Each row below holds a small network's activations on one input, seen along a few directions.
In each table, some parts of the input vary, and every possible input appears once, in random order.
Descriptions start from the smaller parts, as in this example, which fits no table here: ring(8) and (point or ring(11) or (values(3) and line(4))).
Shared parts are said once, and a part with two or three values counts as separate values.

Other details of the inputs vary at random and push rows far along two fixed directions, the same in every table; ignore that.
To show where, the next rows are all for the same input, with only those details redrawn:
[ -8   4 -42   3 -10 -12   5 -10   0  20  17 -18   1]
[ -8  -5  25 -12  10   0   5   8   6 -19   6  23   7]
[ -8  -5  25 -12  10   0   5   8   6 -19   5  23   7]
[-13  -9 -24  -2  33 -16  17 -12  20  -5  13  10  -7]
[-13 -10 -24  -2  33 -15  17 -12  20  -5  13  10  -7]
[-13 -10 -23  -3  32 -15  17 -12  19  -5  13  10  -7]
[ -3   8   7  -7 -33   4  -7  11 -14   6   9  -5  15]
[ -3   8   7  -6 -32   4  -7  11 -14   6   9  -6  15]

A family of inputs:
row 1: [  4   5 -32  12  -5 -13   4 -20  10  28  -5 -22  -3]
row 2: [  5  -1  30  -4  12  11   5  -3  19 -14 -18  15   6]
row 3: [ -5   1 -46  -7 -13 -20   6  -3   4  17   8 -19  -5]
row 4: [  6  -1  35   1  12  -1  10  -2  11 -10 -13  20   7]
row 5: [ -8  -7  18  -7  12   2  -7   7   0 -28  -3  25   6]
row 6: [ -1   3   9 -10 -33   7 -14  12  -6  12   5  -5   8]
row 7: [ -8  -5  25 -12  10   0   5   8   6 -19   5  23   7]
row 8: [ -1 -14 -16  -7  34 -15  26 -10  10  -1   1  -2 -29]
row 9: [  4   9  16  -5 -27  10   1   4 -26   5   3 -18  -7]
row 10: [  5  -2  25   5  16  13  -6   2  15 -18 -22  18   8]
row 11: [ 25  15  -2  -4 -18  17 -23   7 -15   1   2  -4  18]
row 12: [  2   2 -35  16   0  11  -6  -7   0  18   4 -28 -21]
row 13: [  2  -1 -32  16   1  -1  -7  -8  -5  23   7 -26 -23]
row 14: [  5  -2  29  10  16   0  -1   2   7 -14 -16  23   9]
row 15: [ -2   6   5 -10 -33  18 -13  11  -1   7   2  -7   9]
row 16: [  4   9  18   0 -25  11   0   7 -25  11   6 -17  -3]
row 17: [  3  -2  26   4  16  -1   1  -3   1 -25 -20  18  11]
row 18: [ 21   4  22 -20  18  10   0   1   8 -20   2  21   8]
row 19: [ -6   3 -40   4 -11 -10   3  -9   5  24  16 -14  -4]
row 20: [  3  -2  28   9  18  -1   1   1   2 -19 -16  19  14]
row 21: [  4   9  11   5 -22  12 -11   8 -31   2  -1 -15  -5]
row 22: [ -3 -12 -14  15  42  -4  11 -11  10  -1   6   5 -28]
row 23: [  8   6  20   2 -28  12  -1   8 -20  14   6 -15  -8]
row 24: [ -1  -5  31   3  22   8   1   8  -9 -18  -1  14 -10]
row 25: [ -4   9   5 -11 -35   4  -7   7 -15   0   6  -7  11]
row 26: [  2   0 -39   9  -1 -10   3  -3 -13  18   1 -26 -20]
row 27: [  2   9 -35  15  -3 -14  12 -21   1  23  -2 -24   5]
row 28: [ -3 -11 -13   0  37   4  17 -15  22  -1   4  -4 -31]
row 29: [  2 -11 -23   8  35 -23  13 -13  18  -7 -18   6  -4]
row 30: [  9   8  13  12 -25   6 -19   5  -9  11 -15  -7  14]
row 31: [ -5 -10  16 -13  10  -5  -5  17   4 -24  -8  26   5]
row 32: [  3   8 -36  11  -7 -14  12 -24   0  17  -5 -27   3]
row 33: [ -1   5   4   4 -29   8 -20  15 -14   8   5   1  13]
row 34: [ -2   6   0   0 -29  20 -25  15  -5   4  -2  -3  12]
row 35: [  7   3  20  -2 -27  13  -7   8 -16  15   3 -17 -10]
row 36: [ -6 -11  21  -6  13   5 -14  12  10 -16  -2  27   3]
row 37: [ -4   7   3   3 -27   6 -19  14 -19   2   6  -2  18]
row 38: [  2  -8 -18  -2  31 -25  25 -17  22  -3 -15   2  -6]
Q: Changing only one part turns row 38 into row 29. The same change can be made to row 28. Which row results?
A: row 12
Q: Describe the family of inputs behind these rows.
A: values(2) and (point or (values(3) and line(6)))
Q: Which other rows does row 23 become when the values(2) part takes its other values? List them by row number.
A: row 22
Q: Which other rows does row 32 become when the values(3) part takes its other values? List them by row number.
A: row 9, row 25
